These are the activations of a small network on made-up records, seen along a few directions, one row for each record.
After each row come some of the record's fields: TUNO, RARA, ZUP, KIVAV.
Not every record has every field; a missing one is written missing.
The largest differences between rows may come from other fields.
In the rows, zero is written as 500.
Random noise pushes rows far along 5 fixed directions. That doesn't count. These rows show it; they differ only by the noise:
[395 451 491 647 613 510 399 511 562 602 338 426 589 495 445 505 528]
[361 284 415 491 414 506 672 417 558 472 333 335 430 563 441 410 567]
[426 481 496 692 672 326 457 440 624 603 308 544 319 580 458 548 601]
[545 590 597 467 547 531 368 531 433 391 596 458 505 525 514 409 538]
[569 439 551 385 371 582 614 460 436 271 611 346 382 520 582 381 589]
[445 473 556 323 448 477 481 419 521 601 529 497 642 553 647 567 520]
[379 424 488 283 399 487 542 443 461 437 499 420 533 631 436 335 508]

[634 626 545 434 377 594 486 519 442 476 684 566 494 424 625 545 504]
TUNO=voz RARA=kar ZUP=fif KIVAV=missing
[463 692 489 431 535 335 383 500 532 689 480 679 496 603 399 492 472]
TUNO=les RARA=kar ZUP=fif KIVAV=nud
[511 348 451 635 435 640 632 430 521 434 366 305 462 446 422 319 562]
TUNO=voz RARA=kar ZUP=vami KIVAV=nud
[590 469 515 579 489 698 481 524 445 313 567 283 592 377 551 437 532]
TUNO=les RARA=kar ZUP=vami KIVAV=pib
[534 612 380 717 462 600 431 566 470 479 362 408 411 384 273 300 516]
TUNO=les RARA=keri ZUP=fif KIVAV=guta
[458 619 516 286 476 490 389 498 471 636 533 613 660 544 462 540 440]
TUNO=les RARA=kar ZUP=fif KIVAV=missing
[567 608 574 596 645 286 496 357 597 586 459 620 287 577 633 628 608]
TUNO=les RARA=kar ZUP=vami KIVAV=murez
[602 607 628 216 435 466 517 446 426 398 701 566 515 577 664 482 446]
TUNO=les RARA=keri ZUP=fif KIVAV=murez
[601 634 549 409 352 571 559 442 355 257 650 365 436 538 598 485 516]
TUNO=les RARA=keri ZUP=vami KIVAV=missing
[609 455 591 508 579 712 425 598 414 387 642 363 664 363 548 424 505]
TUNO=les RARA=kar ZUP=vami KIVAV=nud
[514 736 317 671 342 483 587 536 470 525 415 535 239 467 300 427 540]
TUNO=voz RARA=keri ZUP=fif KIVAV=missing
[473 398 488 411 383 554 581 434 506 582 442 479 577 496 581 479 506]
TUNO=voz RARA=keri ZUP=fif KIVAV=murez
[432 345 412 548 409 504 666 431 600 497 402 401 394 514 469 470 561]
TUNO=les RARA=kar ZUP=vami KIVAV=pib
[556 533 601 382 482 331 536 348 480 337 530 505 325 689 616 502 580]
TUNO=voz RARA=keri ZUP=vami KIVAV=pib
[467 589 489 751 761 296 365 583 539 503 447 591 362 524 402 678 524]
TUNO=voz RARA=kar ZUP=vami KIVAV=pib
[471 534 445 528 450 595 472 610 429 445 576 448 529 501 400 478 450]
TUNO=les RARA=kar ZUP=vami KIVAV=missing
[555 615 658 333 552 385 326 427 473 505 595 571 606 572 708 645 493]
TUNO=les RARA=keri ZUP=fif KIVAV=pib
[464 468 503 387 508 573 462 517 463 508 628 583 579 451 462 452 465]
TUNO=voz RARA=kar ZUP=vami KIVAV=missing
[616 668 473 603 458 499 456 477 543 696 474 559 505 373 623 660 555]
TUNO=les RARA=keri ZUP=fif KIVAV=guta
[463 383 411 330 280 616 663 518 439 391 595 401 593 462 558 492 443]
TUNO=voz RARA=keri ZUP=fif KIVAV=pib
[304 170 327 368 390 564 717 583 454 329 509 296 555 498 366 448 437]
TUNO=les RARA=kar ZUP=vami KIVAV=pib
[527 648 568 679 684 611 162 616 493 630 449 528 720 383 373 412 412]
TUNO=les RARA=kar ZUP=fif KIVAV=nud
[579 635 624 450 502 450 466 414 430 434 543 452 537 595 699 595 495]
TUNO=les RARA=keri ZUP=vami KIVAV=murez
[568 430 514 543 563 555 533 506 496 344 466 418 439 494 488 438 501]
TUNO=les RARA=keri ZUP=fif KIVAV=guta
[436 585 519 394 496 428 425 466 557 692 467 630 570 546 459 471 474]
TUNO=les RARA=kar ZUP=fif KIVAV=murez
[506 487 538 579 635 342 529 379 578 525 424 526 411 588 656 647 586]
TUNO=les RARA=kar ZUP=vami KIVAV=sed
[461 427 469 568 538 455 525 537 481 319 471 402 444 563 383 416 494]
TUNO=voz RARA=kar ZUP=vami KIVAV=pib
[491 290 392 594 458 578 675 542 535 342 449 359 367 407 491 495 521]
TUNO=les RARA=kar ZUP=fif KIVAV=pib
[473 484 342 663 431 667 579 624 419 411 478 325 515 389 374 506 459]
TUNO=les RARA=keri ZUP=vami KIVAV=missing
[563 625 546 298 318 481 601 395 492 517 583 581 448 527 583 402 541]
TUNO=voz RARA=kar ZUP=fif KIVAV=murez
[340 383 426 431 476 444 548 530 481 535 397 441 644 541 524 594 462]
TUNO=les RARA=keri ZUP=fif KIVAV=sed
[515 692 535 238 359 313 560 357 442 471 568 599 355 687 549 422 493]
TUNO=les RARA=keri ZUP=fif KIVAV=murez
[503 380 423 716 578 561 542 589 623 679 397 487 621 305 571 753 475]
TUNO=les RARA=keri ZUP=fif KIVAV=guta
[683 579 580 571 587 582 432 649 440 286 706 535 358 376 420 361 542]
TUNO=voz RARA=kar ZUP=fif KIVAV=guta
[633 370 572 475 539 506 642 482 577 435 554 562 344 467 544 431 586]
TUNO=voz RARA=kar ZUP=fif KIVAV=nud
[658 507 669 323 396 603 523 359 519 536 589 517 556 451 776 486 585]
TUNO=voz RARA=kar ZUP=fif KIVAV=murez
[400 482 457 499 453 475 491 486 497 581 484 535 543 521 477 578 454]
TUNO=voz RARA=keri ZUP=vami KIVAV=missing
[447 453 504 489 489 556 489 437 428 430 383 352 586 595 436 443 484]
TUNO=les RARA=keri ZUP=vami KIVAV=missing
[500 479 516 472 410 594 546 430 523 525 422 480 491 462 457 413 542]
TUNO=voz RARA=kar ZUP=fif KIVAV=missing

Here are new rows. What are their fields?
[515 544 476 487 503 588 397 522 492 582 476 464 753 404 502 524 420]
TUNO=les RARA=keri ZUP=fif KIVAV=guta
[459 458 448 499 492 499 588 523 523 490 459 491 390 495 428 421 519]
TUNO=les RARA=kar ZUP=fif KIVAV=murez
[502 565 476 570 494 495 458 522 576 786 534 685 610 389 668 812 490]
TUNO=voz RARA=kar ZUP=fif KIVAV=missing
[426 693 422 496 499 554 312 644 404 503 511 482 704 489 317 424 379]
TUNO=les RARA=keri ZUP=fif KIVAV=pib
[290 450 389 517 550 472 466 521 589 754 347 627 717 533 356 531 431]
TUNO=voz RARA=kar ZUP=fif KIVAV=missing
[508 460 486 615 513 477 591 422 560 484 312 457 329 522 422 376 619]
TUNO=voz RARA=kar ZUP=fif KIVAV=murez
[352 315 372 473 423 491 695 541 583 604 400 448 540 471 443 528 469]
TUNO=les RARA=kar ZUP=fif KIVAV=murez
[558 692 494 637 501 597 398 558 395 333 475 402 467 463 366 375 488]
TUNO=voz RARA=keri ZUP=fif KIVAV=missing
[407 476 484 484 586 274 453 475 577 670 526 701 451 557 521 646 472]
TUNO=voz RARA=keri ZUP=vami KIVAV=pib
[533 394 475 593 531 550 638 440 567 492 476 460 395 445 611 620 571]
TUNO=les RARA=kar ZUP=vami KIVAV=missing
[492 485 467 404 313 625 582 466 396 397 496 432 481 502 471 346 494]
TUNO=voz RARA=keri ZUP=fif KIVAV=missing
[505 635 504 383 405 535 476 507 444 520 597 532 606 486 548 599 430]
TUNO=les RARA=keri ZUP=fif KIVAV=missing
[572 611 574 527 513 403 495 444 496 507 591 609 358 517 608 560 501]
TUNO=voz RARA=keri ZUP=vami KIVAV=murez
[469 533 439 541 495 570 500 556 477 415 434 489 323 522 246 200 470]
TUNO=les RARA=kar ZUP=fif KIVAV=murez
[552 627 516 587 519 724 342 651 312 219 547 387 594 477 310 244 425]
TUNO=voz RARA=keri ZUP=fif KIVAV=missing
[568 579 490 533 427 512 536 496 524 612 503 543 516 431 559 585 535]
TUNO=voz RARA=kar ZUP=fif KIVAV=nud
[458 593 424 544 484 439 538 479 515 546 435 599 326 556 426 492 486]
TUNO=les RARA=keri ZUP=fif KIVAV=missing
[548 528 547 555 498 618 417 480 449 434 434 398 539 455 477 427 506]
TUNO=les RARA=keri ZUP=fif KIVAV=missing
[601 507 498 569 386 544 642 426 506 496 579 493 379 442 731 695 567]
TUNO=voz RARA=keri ZUP=vami KIVAV=missing
